Each row below holds a small network's activations on one input, seen along a few directions.
In each table, some parts of the input vary, and every possible input appears once, in random order.
Descriptions start from the smaller parts, as in this example, which fits no table here: line(4) and (point or line(9) or (values(3) and ring(8))).
Shared parts are said once, and a part with two or three values counts as separate values.

A family of inputs:
row 1: [14.9 36.5 1.2 20.0 8.4 -22.3 -4.7 -16.2 25.0 -7.6 -0.3 35.3 14.9 -10.8 -10.4 -1.4 -1.8 -27.5]
row 2: [33.7 26.1 4.5 14.4 11.6 -21.8 0.0 -18.0 24.1 -13.2 7.8 19.6 2.1 -9.0 -13.9 -0.3 6.0 -14.5]
row 3: [-26.7 -4.6 -5.2 -16.5 -10.2 -0.5 11.4 14.6 -14.1 42.3 4.8 -32.5 -13.8 1.9 12.4 -8.4 -2.0 14.5]
row 4: [-19.2 -8.0 -3.1 -23.8 -12.8 12.7 7.8 4.6 -2.4 39.3 16.5 -19.7 -18.3 -15.9 5.7 -4.8 6.4 14.8]
row 5: [31.8 25.9 11.4 2.7 14.2 -38.3 -2.0 6.3 16.0 -10.6 -8.1 7.0 0.8 23.7 -0.1 10.3 2.9 -18.5]
row 6: [-27.7 -6.0 -1.4 -21.0 -9.6 10.9 7.8 10.5 -1.4 37.1 12.2 -34.2 -9.6 -6.1 7.8 -6.2 7.0 6.3]
row 7: [-23.4 3.3 -9.8 -10.6 -11.1 15.3 13.6 -8.0 -12.8 37.0 22.4 -12.6 -11.6 -24.7 1.4 -18.6 4.6 22.6]
row 8: [-42.1 13.4 -20.0 -6.6 -19.3 12.9 0.6 -16.2 -7.5 41.2 14.9 -1.5 -1.4 -17.8 -0.6 -19.2 -8.1 9.9]
row 9: [33.1 21.5 17.5 -0.2 13.5 -29.2 -8.0 0.1 20.6 -11.8 0.6 4.9 7.0 14.2 -2.6 13.5 9.1 -28.4]
row 10: [37.7 15.2 13.5 -0.8 9.5 -31.6 -5.9 -8.9 23.9 -9.8 1.8 14.7 1.9 1.7 -2.3 16.5 14.0 -16.9]
row 11: [-40.1 -73.4 -19.6 5.9 -6.7 58.9 -16.3 24.9 -55.7 -50.0 -36.0 -17.1 2.9 4.8 1.5 -4.7 -20.9 39.3]
row 12: [28.1 -49.8 11.1 36.6 12.7 33.1 -4.2 6.2 -15.8 -93.8 -36.6 36.0 25.0 37.9 1.2 23.3 -17.1 -1.6]
Changing only one part turns row 11 into row 12. The same change can be made to row 3. Which row results? -> row 5
What is each input in this table made of? -> values(2) and (point or line(5))

A family of inputs:
row 13: [37.8 -14.1 15.5 22.7 18.4 -6.5 -10.5 9.1 3.2 -66.9 -27.3 18.8 19.0 35.9 -1.3 21.6 -5.4 -20.1]
row 14: [51.6 23.9 25.6 -16.3 9.8 -37.7 9.8 -7.3 40.8 18.6 24.0 0.3 -12.3 -4.5 0.1 16.9 28.1 -20.0]
row 15: [21.6 45.6 -3.5 29.0 4.1 -8.4 -1.7 -44.7 30.3 -8.1 19.3 58.2 14.7 -35.9 -21.8 -9.0 2.9 -20.1]
row 16: [18.7 45.6 6.5 1.1 9.6 -47.8 -8.0 -6.2 27.3 12.0 1.3 11.5 6.0 4.6 -4.0 4.3 5.0 -30.8]
row 17: [-59.0 -34.7 -19.7 -5.1 -15.6 37.2 -1.3 24.3 -41.4 6.9 -20.3 -22.2 -1.1 10.2 11.4 -12.6 -22.4 25.1]
row 18: [63.0 -31.5 30.2 7.0 19.4 -3.2 0.6 9.0 8.2 -63.0 -12.7 12.6 3.4 26.6 1.5 32.6 12.7 -7.5]
row 19: [50.9 -19.6 20.7 16.6 22.4 -9.0 -4.9 11.6 3.2 -66.6 -23.0 14.4 8.2 28.6 -2.0 23.5 2.3 -10.5]
row 20: [-35.3 -50.8 -9.0 -18.1 -11.3 40.7 4.3 24.4 -37.2 8.8 -4.8 -41.1 -16.4 -3.4 10.5 -6.0 -3.1 37.9]
row 21: [-13.0 18.0 -2.9 -26.9 -8.9 -10.8 11.6 0.2 6.5 57.3 26.2 -29.7 -21.7 -17.1 3.5 -11.1 13.9 10.2]
row 22: [26.2 42.9 12.9 -0.2 10.1 -40.8 0.3 -6.9 33.4 14.0 9.2 7.2 3.9 3.3 -2.5 6.2 10.4 -32.1]
row 23: [14.5 48.7 4.8 8.3 8.5 -45.6 -2.5 -5.2 26.1 14.2 -0.9 16.1 9.2 10.0 -1.4 2.0 -1.9 -32.4]
row 24: [-2.3 6.1 6.2 -36.3 -11.2 -4.6 17.8 -2.7 11.6 60.9 36.8 -31.4 -27.5 -19.9 8.2 -2.5 24.2 14.2]
row 25: [-30.5 23.9 -23.6 6.5 -16.2 21.9 8.2 -39.5 -0.4 36.3 32.4 24.0 1.2 -53.0 -12.8 -31.4 -1.8 14.5]
row 26: [-53.6 -37.8 -18.5 -11.7 -15.2 35.7 -7.8 23.9 -40.8 5.0 -18.2 -28.8 -3.5 5.0 8.9 -10.5 -17.2 27.3]
row 27: [-47.5 -46.1 -12.2 -13.7 -13.3 43.4 0.3 23.1 -37.2 7.7 -9.1 -34.5 -6.6 3.5 9.5 -9.5 -10.9 28.2]
row 28: [39.9 36.0 15.8 -6.8 12.3 -43.1 3.8 -4.3 35.3 14.5 13.5 2.2 -6.9 -2.4 -3.8 8.4 18.3 -23.3]
row 29: [23.6 -4.7 7.1 30.1 17.1 -11.3 -13.3 9.9 -2.1 -63.7 -38.4 28.2 24.7 41.6 -0.5 16.9 -16.5 -19.7]
row 30: [-54.7 -47.5 -30.9 15.5 -21.3 70.6 2.1 -14.7 -38.1 -12.5 -2.3 8.7 4.2 -35.6 -6.7 -24.1 -17.9 42.5]
row 31: [34.3 -14.8 -2.6 48.7 12.1 25.3 -12.8 -29.7 5.0 -88.1 -18.9 69.0 27.4 -2.3 -20.4 9.0 -15.3 -8.4]
row 32: [-25.1 -62.0 -1.1 -26.5 -13.8 46.9 9.6 20.6 -33.9 12.9 4.1 -43.8 -20.7 -5.9 15.5 3.5 7.7 41.9]
row 33: [-30.2 27.1 -11.4 -17.3 -11.5 -16.2 -0.5 -1.4 -1.0 54.4 13.4 -21.3 -9.5 -9.7 1.8 -15.7 -0.9 1.0]
row 34: [-34.1 30.1 -12.7 -10.1 -12.4 -14.6 5.4 -0.7 -2.1 55.8 10.7 -16.5 -6.1 -4.7 4.9 -18.0 -7.3 -1.0]
row 35: [29.6 -8.9 8.3 23.8 17.5 -13.5 -18.4 9.2 -1.7 -67.0 -36.2 23.3 21.1 36.4 -2.2 18.8 -10.4 -18.7]
row 36: [-26.5 24.7 -5.6 -20.3 -10.6 -8.5 7.8 -1.9 5.0 56.6 21.1 -25.1 -10.8 -11.6 3.7 -13.5 5.7 1.7]
Changing only one part turns row 35 into row 16. The same change can be made to row 31. Which row results? -> row 15
What is each input in this table made of? -> line(4) and (point or line(5))
List by row number the other rows that have the line(4) part in common with row 30. -> row 17, row 20, row 26, row 27, row 32
List by row number the other rows that have the line(4) part in common with row 25. -> row 21, row 24, row 33, row 34, row 36

A family of inputs:
row 37: [12.1 -31.6 -5.7 37.8 8.8 31.9 -6.4 -10.5 -15.3 -75.1 -22.6 39.4 17.6 -3.0 -12.9 1.1 -14.4 10.3]
row 38: [49.7 20.8 16.4 13.6 20.2 -43.1 -12.6 1.7 24.5 -37.2 -19.4 23.7 10.1 29.7 -4.0 22.1 0.3 -31.1]
row 39: [-10.5 -65.7 13.0 -18.5 -7.8 42.3 9.2 29.7 -28.7 -12.6 -10.2 -31.1 -8.1 24.0 21.5 18.3 0.9 23.4]
row 40: [28.4 46.7 3.6 16.1 6.1 -15.6 1.3 -39.0 38.8 3.5 27.1 43.7 9.5 -35.0 -19.6 -7.1 10.8 -24.5]
row 41: [44.8 12.8 4.1 31.6 14.0 -9.8 -10.8 -29.1 19.9 -56.3 -6.9 61.6 20.7 -8.9 -16.7 9.1 0.6 -18.2]
row 42: [-33.1 -49.3 -3.9 -6.1 -10.4 41.0 2.3 25.9 -31.5 -11.7 -18.6 -18.5 0.4 25.0 15.9 5.0 -15.7 17.3]
row 43: [-26.5 -28.6 -2.6 -47.7 -9.7 10.0 3.1 25.6 -21.8 48.9 14.7 -66.0 -33.3 -13.8 11.2 -5.6 18.4 35.7]
row 44: [31.2 53.7 14.9 -3.3 12.1 -53.6 -0.4 -6.1 44.1 22.6 11.1 4.8 0.0 3.2 -4.3 6.8 13.6 -37.5]
row 45: [-26.7 33.5 -15.9 -0.5 -18.5 13.5 18.2 -36.7 8.4 59.2 41.4 14.1 -7.7 -41.7 -8.2 -27.6 0.1 9.3]
row 46: [72.8 5.8 30.4 2.5 23.2 -42.9 -4.1 4.6 29.4 -38.8 -7.0 10.9 1.2 29.9 0.0 32.3 16.3 -25.9]
row 47: [-52.2 -13.4 -18.3 -33.4 -16.0 7.9 -4.7 23.1 -27.1 49.8 2.1 -51.2 -22.2 -16.1 5.4 -18.3 -0.4 27.9]
row 48: [-26.7 39.4 -4.0 -23.5 -13.4 -25.3 16.3 1.3 11.5 78.8 23.8 -22.5 -14.3 -6.0 10.1 -13.9 4.4 -2.8]
row 49: [39.6 -39.9 21.3 7.0 17.9 1.5 -2.9 27.1 -10.6 -57.7 -25.9 -9.2 1.4 31.6 5.4 24.3 4.0 0.4]
row 50: [34.9 25.8 7.2 26.4 15.0 -30.4 -18.1 -11.8 16.1 -47.1 -20.6 43.0 21.8 19.8 -9.7 14.4 -7.1 -29.9]
row 51: [16.9 -23.6 5.3 16.6 16.1 2.2 -10.3 22.9 -14.4 -56.9 -35.0 2.8 10.5 33.7 1.2 12.5 -12.2 -4.5]
row 52: [-44.1 -45.6 -13.6 10.6 -13.5 51.4 -0.6 10.9 -35.4 -21.0 -19.5 -5.0 12.7 17.4 8.4 -5.7 -23.1 18.4]
row 53: [-51.1 -18.3 -33.0 -10.4 -22.1 42.9 -2.3 -12.7 -26.8 30.1 16.1 -15.2 -16.7 -53.7 -8.3 -29.2 -3.1 43.2]
row 54: [54.2 39.3 28.1 -15.7 14.9 -52.0 9.6 -4.1 46.6 19.6 22.8 -7.6 -8.8 5.2 -0.3 16.8 28.3 -32.6]
row 55: [19.3 56.2 5.5 10.9 9.2 -40.5 -5.7 -19.6 35.3 13.0 10.6 25.5 12.1 -8.3 -9.1 0.7 6.9 -36.8]
row 56: [-62.3 -10.4 -28.4 -17.5 -18.6 20.4 -8.5 7.3 -31.5 39.0 1.4 -35.7 -11.5 -26.4 -0.7 -28.4 -9.1 27.5]
row 57: [3.5 -18.8 -4.2 29.7 11.9 13.8 -14.2 8.7 -19.8 -66.8 -35.1 19.2 22.7 25.8 -5.4 3.7 -20.5 -2.6]
row 58: [-36.3 40.0 -13.8 -7.9 -14.8 -12.7 11.9 -13.9 4.4 68.6 23.0 -4.9 -2.2 -18.3 5.4 -21.5 -4.4 -2.9]
row 59: [-3.8 27.2 10.0 -36.0 -9.6 -22.8 24.3 3.4 16.0 77.2 35.6 -36.5 -25.1 -3.7 14.8 -3.6 22.2 2.7]
row 60: [-34.3 -55.9 -16.4 17.8 -15.0 70.0 5.4 -8.8 -32.2 -29.0 -8.9 14.6 9.3 -10.3 0.2 -6.3 -16.6 32.8]
Changing only one part turns row 51 into row 44. The same change can be made to row 49. Which row results? -> row 54
What is each input in this table made of? -> line(4) and ring(6)
Change only the ring(6) part in row 58. List by row number the other rows that result. -> row 50, row 52, row 55, row 56, row 57
Start at row 40 and move only the ring(6) part, one step at a time. The first step leads to row 41. Which rows follow, in order? -> row 37, row 60, row 53, row 45
